Each row below holds a small network's activations on one input, seen along a few directions.
In each table, some parts of the input vary, and every possible input appears once, in random order.
A made-up example of a description, with smaller parts first: one of 6 places along a line, together with either a single point or one of 9 places along a line or (one of 3 separate values, together with one of 5 places around a ring).
Shared parts are said once, and a part with two or three values counts as separate values.
In the rows, zero is written as 128.

Other details of the inputs vary at random and push rows far along three fixed directions, the same in every table; ignore that.

Rows:
row 1: [142 128 179 151 162  87  90 113 124 146 110 188 179]
row 2: [118 138 122 121 132  98 163 117 116 178 114 145 123]
row 3: [133 118  94  98 101 154 151 142 162  83 155  92  69]
row 4: [125 139 125 109 129  97 160 119 119 177 109 149 117]
row 5: [144 115 101  96 114 130 151 124 147  95 144 130  74]
row 6: [141 112 148 141 121 194  68 158 112  53 155  99 163]
row 7: [139 113  92 104 125 133 166 119 161  94 155 137  84]
row 8: [189  96 136 120 134 130 115 115 143  62 150 189 131]
row 9: [130 134 127 121 120 107 163 113 127 181 105 134 108]
row 10: [132 140 126 121 119 112 160 109 126 181 118 122  99]
row 11: [155 130 171 152 149 120 111 122 101 162 108 180 188]
row 12: [151 140 153 153 144  98  93 118 105 150 110 173 179]
row 13: [152 128 173 150 148 115 108 123  96 162 104 183 197]
row 14: [162 116  88  90 119 106 182  99 170  90 168 151  64]
row 15: [122 113 137 145 124 195  79 174 117  52 157  96 180]
row 16: [169  98 119 117 143 126 123 122 143  60 163 197 139]
row 17: [ 56 163 104 139 105 149 127 156 109 163 110  30 125]
row 18: [121 136 116 127 133 114 167 103 125 181 123 131 109]
row 19: [ 51 150 130 134 115 144 114 157 127 165 100  24 111]
row 20: [120 137 124 124 128 103 169 113 124 178 112 138 123]
row 21: [103 120  83  88 114 122 155 134 193  56 164  84  51]
row 22: [116 132 118 126 133 110 169 109 125 180 110 141 119]
row 23: [133 119 125 139 119 170  66 158 124  48 148  94 147]
row 24: [128 125 169 164 164 100  99 110 124 146 116 182 172]
row 25: [ 71 149 123 134 107 178 135 156 106 172 103  30 111]
row 26: [116 134 137 129 139  90 140 103 140 166 102 128  91]
row 27: [131 143 126 114 125 108 163 109 125 179 120 129 107]
row 28: [ 93 137 131 165 125 169  74 159 101 109 127  89 181]
row 29: [190 106 110 117 127 108 106 114 160  50 160 182 113]
row 30: [106 130 156 150 120 173  74 173  87 122 119  94 185]
Each input here is: one of 5 places along a line, together with either one of 2 separate values or one of 4 places along a line.
Q: Changing only the place on the line of 5 turns row 23 into row 29. The same change can be made to row 26. Which row results?
A: row 19
Q: Which other rows does row 17 become when the choice among 2 separate values takes its other values? List them by row number.
A: row 21
Q: Which other rows does row 5 become when the place on the line of 4 takes its other values? List them by row number.
A: row 6, row 8, row 25
Q: List by row number the other rows that have the place on the line of 5 in common with row 18.
A: row 7, row 16, row 22, row 24, row 28

Rows:
row 31: [202  96  89 105 115 114 147 107 160  54 167 190  88]
row 32: [ 97 137 107  94  99 131 132 157 153 101 138  58  86]
row 33: [155  90  87  75 134 120 149 121 192  24 172 177  70]
row 34: [113 146  72  93 109 126 203 115 158 151 139  91  60]
row 35: [153 136 119 137 125  90 164  93 108 191  98 170 121]
row 36: [162 135 149 147 148 115 131 103 106 169 118 191 182]
row 37: [179 128  94  96 130  69 149  91 171 106 137 187  80]
row 38: [ 77 120 122 118 123 140 132 154 136 116 133  86 123]
row 39: [104 124 156 139 125 155 111 138 129 122 123  76 122]
row 40: [ 92 145 148 133 129 136 136 122 123 186  91  85 101]
row 41: [155 119 159 144 133 126 117 131  88 163 103 173 166]
row 42: [112 142  75 107 102 128 175 120 127 169 107  96  67]
row 43: [106 129 134 157 124 165  97 141 129 117 128  80 133]
row 44: [ 84 143 143 129 110 162  76 185 115 107 123  51 157]
row 45: [ 87 133  74 109 121 102 185 116 166 143 130 106  65]
row 46: [ 98 122 160 149 127 190  73 167 120  98 129  68 148]
row 47: [114 135 122 144 147  65 171  91 131 199 103 167 124]
row 48: [148 137  86 112 119  92 189  92 133 180 107 155  67]
row 49: [114 115 135 122 119 161 114 145 151  80 144  76  98]
row 50: [165 111 140 121 129 142 117 134 106 119 123 166 143]
row 51: [136 126 161 173 167 107  92 114 101 150 103 202 205]
row 52: [108 126 137 120 119 201 106 174 115  86 149  72 162]
row 53: [104 143 125 116 113 134 158 131  96 204  85 104 107]
row 54: [107 123 134 119 112 188 123 172 119  99 151  65 151]
row 55: [121 134 120  99 120 120 119 144 145 112 125 108 106]
row 56: [127 115 124 112 104 168 125 156 110  98 134  88 119]
row 57: [126 144 107 115 112  96 138 123 148 125 129 104 101]
row 58: [117 131 171 178 149 148  64 122  91 134 132 119 173]
row 59: [141 130 153 156 132 127  62 149 114  97 131 131 193]
row 60: [133 124 168 149 170  85 126 109 110 185  96 207 172]
row 61: [109 147 142 151 168  61 144  75  98 230 102 194 148]
row 62: [ 91 164 127 109 118 100 151 131 122 204  84  88  99]
row 63: [177 102 136 140 138 122 110 104 158  63 155 168 122]
row 64: [106 149 140 149 124 157  60 170 107 104 120  79 182]
row 65: [143 110  80  99 113 145 139 117 190  43 167 105  46]
row 66: [182  98 145 150 143 124  93 109 152  60 156 178 142]
row 67: [155 133 132 136 136 100 162 102 125 174 130 166 146]
row 68: [144 115 177 157 169  84 115 112 111 161 109 224 189]
row 69: [141 136 151 146 144 142 115 120  92 134 154 154 176]
row 70: [122 132 121 132 115 146  75 161 135  69 145  95 150]
row 71: [ 97 147 119 140 124 131 142 118 134 177 105  78  92]
row 72: [173 114 134 137 137 142 121 127 133  83 160 176 171]
row 73: [ 96 150 123 142 119 148 120 132  72 184 112  92 135]
row 74: [115 130 107 101 103 126 178 129 118 181 109  91  79]
row 75: [167 128  74  81 116  75 235  73 184 135 158 165  43]
row 76: [115 123 146 130 146  82 161 106 127 179 105 169 130]
row 77: [ 97 123 105 132 125 132 137 135 144  96 140 105 122]
row 78: [174 107 139 111 138 140 132 123 135  89 152 183 145]
row 79: [124 131 145 122 122 150 142 140 118 130 134 112 148]
row 80: [156 118 156 124 131 114  85 139 134  77 139 154 159]
row 81: [ 50 188 141 152 123 109 111 135  71 246  84  53 146]
row 82: [ 72 133 121 154 131 174  91 168 113 106 123  73 168]
row 83: [136 121  75 107  96 148 152 139 147  86 147 102  75]
row 84: [169 109 192 160 162 136  72 122 118 107 122 186 179]
row 85: [194  93 142 110 137 148 116 134 148  36 180 195 158]
Q: Changing only one part turns row 38 into row 32. The same change can be made to row 33. Which row results?
A: row 62
Q: Changing only one part turns row 77 into row 63. The same change can be made to row 82. Which row results?
A: row 71
Q: What is each input in this table made of?
A: one of 5 separate values, together with either a single point or (one of 2 separate values, together with one of 5 places along a line)
Q: List by row number the other rows that have the choice among 5 separate values in common with row 42.
A: row 31, row 35, row 41, row 48, row 50, row 53, row 56, row 73, row 74, row 83
Q: Which other rows does row 80 become when the choice among 5 separate values takes its other values? List them by row number.
A: row 39, row 56, row 76, row 79
